Each row below holds a small network's activations on one input, seen along a few directions.
In each table, some parts of the input vary, and every possible input appears once, in random order.
Descriptions start from the smaller parts, as in this example, which fits no table here: one of 3 separate values, together with either a single point or one of 11 places along a line or (one of 4 places along a line, together with one of 5 places around a ring).
Shared parts are said once, and a part with two or three values counts as separate values.

Other details of the inputs vary at random and push rows far along two fixed directions, the same in every table; ignore that.

A family of inputs:
x1: [-15 -18  -7  13  -2   9  18  32 -22 -20  21]
x2: [  0  56   9 -91   4 -14 -15  18  46  -7 -20]
x3: [  0  74 -12 -48  -1 -13 -10  25  56  20  -2]
x4: [-18 -18  -7  24  29  -6  17  13  -6 -28   2]
x5: [-10  26 -10  -5   7  -7   8  23  27  -9  -9]
x6: [ -9   2  -6  21  14  32  29  16  -9 -25   7]
x7: [ 10  37   0 -34 -11 -15 -22  -3  34  46  -2]
x8: [-17 -56 -12  63   7  32  23   5 -33 -49  16]
x9: [-19 -62 -12  56  23  21  23  -1 -38 -44  20]
x10: [ 43  11  16 -22 -32 -23 -45 -57  -6  64 -14]
x11: [ -5  39   0  -6  18   5  18  20  21  -5 -14]
x12: [-5 44  1 -7 19 14  9 19 18 -6  1]
x13: [  32  -62   -2   40  -24  -12  -53 -105  -20   41  -21]
x14: [-13 -22  -6  17   5  18  21  25 -11 -12  21]
x15: [  6  31   5 -30   1  -1  18  33  -7   7  15]
x16: [  4  29  14 -21  12 -14  15  35  -3   1   3]
x17: [-15 -55  20   1 -15  12   6 -30 -28 -43   5]
x18: [-10  18   0 -12  10  -9  12  33  20   7  -1]
x19: [  46  -28    4    2  -59  -25  -73 -100   -6   79  -28]
x20: [ -6 -47   4  40  -4  -3   1  -2 -32 -15  -1]
Description of these inputs: either one of 2 separate values or (one of 3 separate values, together with one of 6 places along a line).
What sort of input is x12?
Answer: one of 3 separate values, together with one of 6 places along a line

A family of inputs:
x21: [-15  90   6 -98  15  -8  26  59  50 -15  -1]
x22: [ 13  -5   8 -17 -24 -23 -34 -49   1  31  -4]
x23: [ 10 -17 -10  23   7 -18 -11 -12  -8   7 -11]
x24: [ 17  -1 -11  -4 -31  -7 -14 -46  12  45 -11]
x25: [ 18  -6  16 -24 -16 -17 -35 -54   3  14 -24]
x26: [  4 105 -21 -80   0 -19  -6  51  57  25   5]
x27: [ -6 -24  14  -2   5  10  17  -4 -18 -37  -8]
x28: [  3 -13  -9  15 -15   6   4 -25  -4   8   8]
x29: [-10 -14  -7  28  17  25  18  -7   1 -20  -9]
x30: [-13 -19  -5  40  12  -8  12   9  -3  -8   5]
x31: [ 15  -6   5 -19 -40 -10 -32 -42  -1  30  -5]
x32: [ 15 -12   2 -21 -33 -16 -16 -42  -1  37 -16]
x33: [  1 -14  -8  27 -19   0  -5 -11   0  14  -2]
x34: [-18 -25   9  15   7  -9   5   7 -19 -18   8]
x35: [ 14  -9   4 -14 -39 -15 -29 -34   1  37 -16]
x36: [  1 -19 -13  31   4   1   6  18 -15 -15  -3]
x37: [-11 100 -22 -69  13 -13  12  79  50   6  10]
x38: [-39 -18   8  18  28   4  28  46 -25 -53  29]
x39: [ 11 -14 -14  19 -10  -2 -13  -8 -12   6  -8]
x40: [-28 -18  17  14  37   3  30  42 -17 -69   5]
x41: [  1 -22   5  -6 -18   1   0 -25 -17  -1   7]
x42: [ 30   1 -16 -13 -22  -8 -23 -48   0  33 -11]
x43: [-25 -24   0   8  26  26  34  45 -22 -50  39]
x44: [ -2  90  -6 -93  -4 -13  -9  54  60  31  17]
x45: [ 15   6  -5   4  -4  -4 -35 -55  24  31 -24]
x46: [  0 -13  -8  24 -20   4  -7 -14  -2  11   3]
x47: [  5 -27   1   3 -15   8 -18  -9 -10  10   9]
x48: [-15 -23   6  11 -10   7   4  10 -22 -20  12]
x49: [ 17 -12   4 -11 -38 -19 -26 -32   3  38 -21]
x50: [ 19  -7  17 -21 -15 -21 -33 -51   6  17 -29]
x51: [ 25 -21  -2 -18 -24 -11 -20 -36   8  46 -15]
x52: [ 19 -15   3 -12 -15 -20 -38 -37   8  45  -8]
x53: [-19 -17 -15  29  32  11  44  51 -21 -47  12]
x54: [ 11  -3  16  32   7  15  17  11 -31  -3  16]
x55: [-13 -13  -4  32   9   1   5  -1  -8 -16  20]
x56: [ -5 -33   1  17   1   8   3  21 -12 -10   9]
x57: [ 20   9  -7   1 -20  11 -34 -53  21  26 -20]
x58: [-12 -29   5  13  14   3  -4   9 -15 -13  20]
x59: [ 24 -10  14 -18 -30 -12 -28 -42   7  17 -36]
x60: [  3 -17  -8  30 -18  -4  -2  -8   3  15  -7]
x61: [ -7 -32   0   4   4  15  10   8 -17 -12  18]
x62: [-27 -16  16  10  20  20  29  45 -21 -71   8]
x63: [ -9 -22 -10  31   2   4  26   8  -5  -7   2]
x64: [ -9 -19  18   1  14   2  -2  -9 -17 -44   4]
x65: [  3  41 -14 -24  12 -24  -8  19  23  16  -4]
x66: [ 14  -7  16  38   9   7  23  17 -26   2   6]
x67: [  0  -9  -3  27  14   4 -13 -28  10   1 -16]
x68: [ 11 -15 -16   9  -6   2  -2 -19 -14   5  -4]
x69: [ 26   1  16  21  -7  10   0 -16 -25  16  12]
x70: [ 36  15  15  -6 -19  -2 -26 -39 -21  51  -4]
x71: [  2  -8  -5  26  -2  17 -10 -22   9   1 -18]
x72: [-11  -8  -3  30  26  17  -1 -11   1 -28   5]
x73: [-32 -10  -3  45  50  17  31  39   1 -53   4]
x74: [-10 -13  -7  31  -7  13   7   6  -9 -16  19]
x75: [-29  -9  -5  45  34  30  33  45   0 -54   3]
x76: [-44  99 -12 -48  43 -16  45 112  57 -19  28]
x77: [ 22 -15   0 -14 -31  -7 -36 -31   7  45  -9]
x78: [  5 117 -14 -90 -10 -42 -18  22  86  69  -6]
x79: [  5  -7  -8  14   2  23  -2 -37   5  -4  -8]
x80: [-31 -24   3  15  20   8  47  50 -23 -48  17]
x81: [ 18   7  -7   3 -20   9 -32 -50  22  30 -26]
x82: [ -6 -33  -1   7   6  11  13  11 -16 -10  13]
x83: [ 10 -11 -10  16   4  -9 -18 -22 -12   0   4]
x84: [ 17  -2  15  16  -2   9  -5 -11 -36  23   3]
x85: [  7  -8  16  30  14   8  16  18 -38   5   3]
x86: [ 13 -12   7  -9 -22 -32 -28 -39   5  39 -20]
x87: [ -5 -15 -10  26  18  -3  -1   6 -18 -19   8]
x88: [ 12 -17 -15  12  -4  -2   0 -16 -13   7  -9]
x89: [-30  85   6 -82  35  -6  52  97  46 -42   3]
x90: [ -1  94 -15 -67  13  -9  13  31  77  31 -23]
x91: [-28 -14  15   7  19  23  27  42 -22 -73  13]
x92: [ -9   0  16  41  30  21  44  55 -34 -34  27]
x93: [ 10 110   7 -74  10 -18   7  57  35  51   0]
x94: [  3 -25   5   3   0  -3 -22 -19  -9   6  15]
x95: [ -4 -21  14  -7   4  15  13 -11 -20 -43   2]
x96: [  7 -18  16  -7 -16   9 -15 -27 -13 -22  -7]
x97: [-10 -12  -8  24  16  29  16 -10  -1 -22  -4]
x98: [ 14 -11   2 -24 -34 -12 -18 -45  -2  35 -12]
x99: [-32 -15 -10  35  22  18  49  46 -14 -42  23]
x100: [ 20 -18   3  -9 -14 -23 -35 -35  10  46 -13]
Changing only one part turns x84 into x70. The same change can be made to x61. Which row results?
Answer: x43
Changing only one part turns x48 into x31. The same change can be made to x87. Which row results?
Answer: x83
Changing only one part turns x46 into x74. The same change can be made to x37. Which row results?
Answer: x26
What do these inputs look like to the network?
Answer: one of 4 places along a line, together with either one of 2 separate values or (one of 3 separate values, together with one of 6 places along a line)
Change only the place on the line of 4 in x28. List by row number the other rows that result.
Answer: x24, x63, x99
Start at x50 and move only the place on the line of 6, one step at a time. The first step leads to x34. Which rows follow, in order?
Answer: x52, x65, x76, x67
